Each row below holds a small network's activations on one input, seen along a few directions.
In each table, some parts of the input vary, and every possible input appears once, in random order.
A made-up example of a description, with smaller parts first: one of 5 places around a ring, together with either a single point or (one of 2 separate values, together with one of 4 places along a line) or one of 9 places along a line.
Shared parts are said once, and a part with two or three values counts as separate values.
In the rows, 128 means zero.

Other details of the inputs shift rows strongly along two fixed directions, in all tables alike. That doesn't count.

Rows:
row 1: 129 126 138 140 135 133 137 138 112  78 136 113 138
row 2: 173  75 111 118 128  94 146 167 164 149 164 171 103
row 3: 150 120 140 135 115  48 118 108 151 167 107 163 145
row 4: 134 120 125 136 113  50 116 117 150 186 102 143 140
row 5: 123 101 135 145 146 170 107 130 130  96 127 116 136
row 6: 102 110 122 141 137 148 138 131 116  98 130 101 123
row 7: 125 173 154 146 113 140 120 112 116 149 112 127 113
row 8: 119 107 127 136 113  61 117 102 157 189 102 151 133
row 9: 128 172 134 139 102 139 136  92 124 142 123 114 136
row 10: 124 134 119 106 148 164 128 147  97 108 137 135 127
row 11: 115 170 128 113  98 135 124  98 121 133 107 117 131
row 12: 123 102 137 139 134 163 113 121 126  94 133 104 131
row 13: 163  31  82 117 162  97 160 207 158 102 170 146 126
row 14: 110 174 151 123 134 134 112 106 120 151 118 118 115
row 15: 133 140 120 137 138 174 152 146 126 109 141 127 140
row 16: 118 140 132 116 147 156 129 138 119 108 152 110 107
row 17: 124 135 118 105 136 157 128 136  96 104 145 123 121
row 18: 112 173 132 114 106 141 123 106 122 140  97 126 139
Description of these inputs: one of 2 separate values, together with either one of 4 places along a line or one of 5 places around a ring.
The inputs of row 12 and row 5 match in every part but the choice among 2 separate values. If row 16 is changed in the same way as row 12 into row 5, which row does it become? -> row 14
A walk changes only the place on the ring of 5. It starts at row 10 and steps to row 18. List the rest of the walk in order. -> row 15, row 7, row 14
Which other rows does row 1 become when the place on the line of 4 takes its other values? List them by row number. -> row 6, row 12, row 13

Rows:
row 19: 131 168 137 133 130 204 148 138 101  87 144 118 126
row 20:  91 150 126 117 150 187 127 139  85  85 142  85 112
row 21: 120 107 131 123 117  95 102  84 140 155 108 128 138
row 22: 103 125 139 145 140 201 111 119 112  72 132  91 124
row 23:  87 153 115 147 146 221 143 147 110  88 115  98 141
row 24: 127 127 153 131 127 100  96 105 141 169 116 144 115
row 25: 144 137 152 153 118  95 114 110 140 166 117 142 123
row 26:  92 140 143 134 163 184 111 139  85  78 130  96 126
row 27: 144 120 142 154  98 102 114  94 152 158 118 129 137
row 28: 100 151 136 125 145 199 128 139 100  89 147  91  99
row 29: 144 147 137  98 108 119 112 100 142 173 120 154 118
row 30: 120 143 119 121 107  72 133 115 123 160 113 128 127
row 31: 123 133 136 135 120  70 118 117 123 153 100 136 139
row 32: 193  11  73 109 173 116 185 235 183 109 211 182 100
row 33:  98 129 128 147 132 170 136 131  93  62 116  83 149
row 34: 146 162 130 118 103  96 138 109 139 159 119 152 142
row 35: 136 123 138 147 102  85 124  99 150 148 108 122 149
row 36: 137 145 124  90 113 106 108 102 128 170 115 148 130
row 37: 184  24  57  81 166 109 178 235 163  91 186 196 134
row 38: 133 152 130 133 109  79 140 113 139 162 123 128 124
row 39: 137 142 146 147 122  77 121 116 138 155 109 136 136
What do these inputs look like to the network? -> either a single point or (one of 4 places along a line, together with one of 5 places around a ring)
A walk changes only the place on the line of 4. It starts at row 22 and steps to row 24. List the rest of the walk in order. -> row 28, row 29
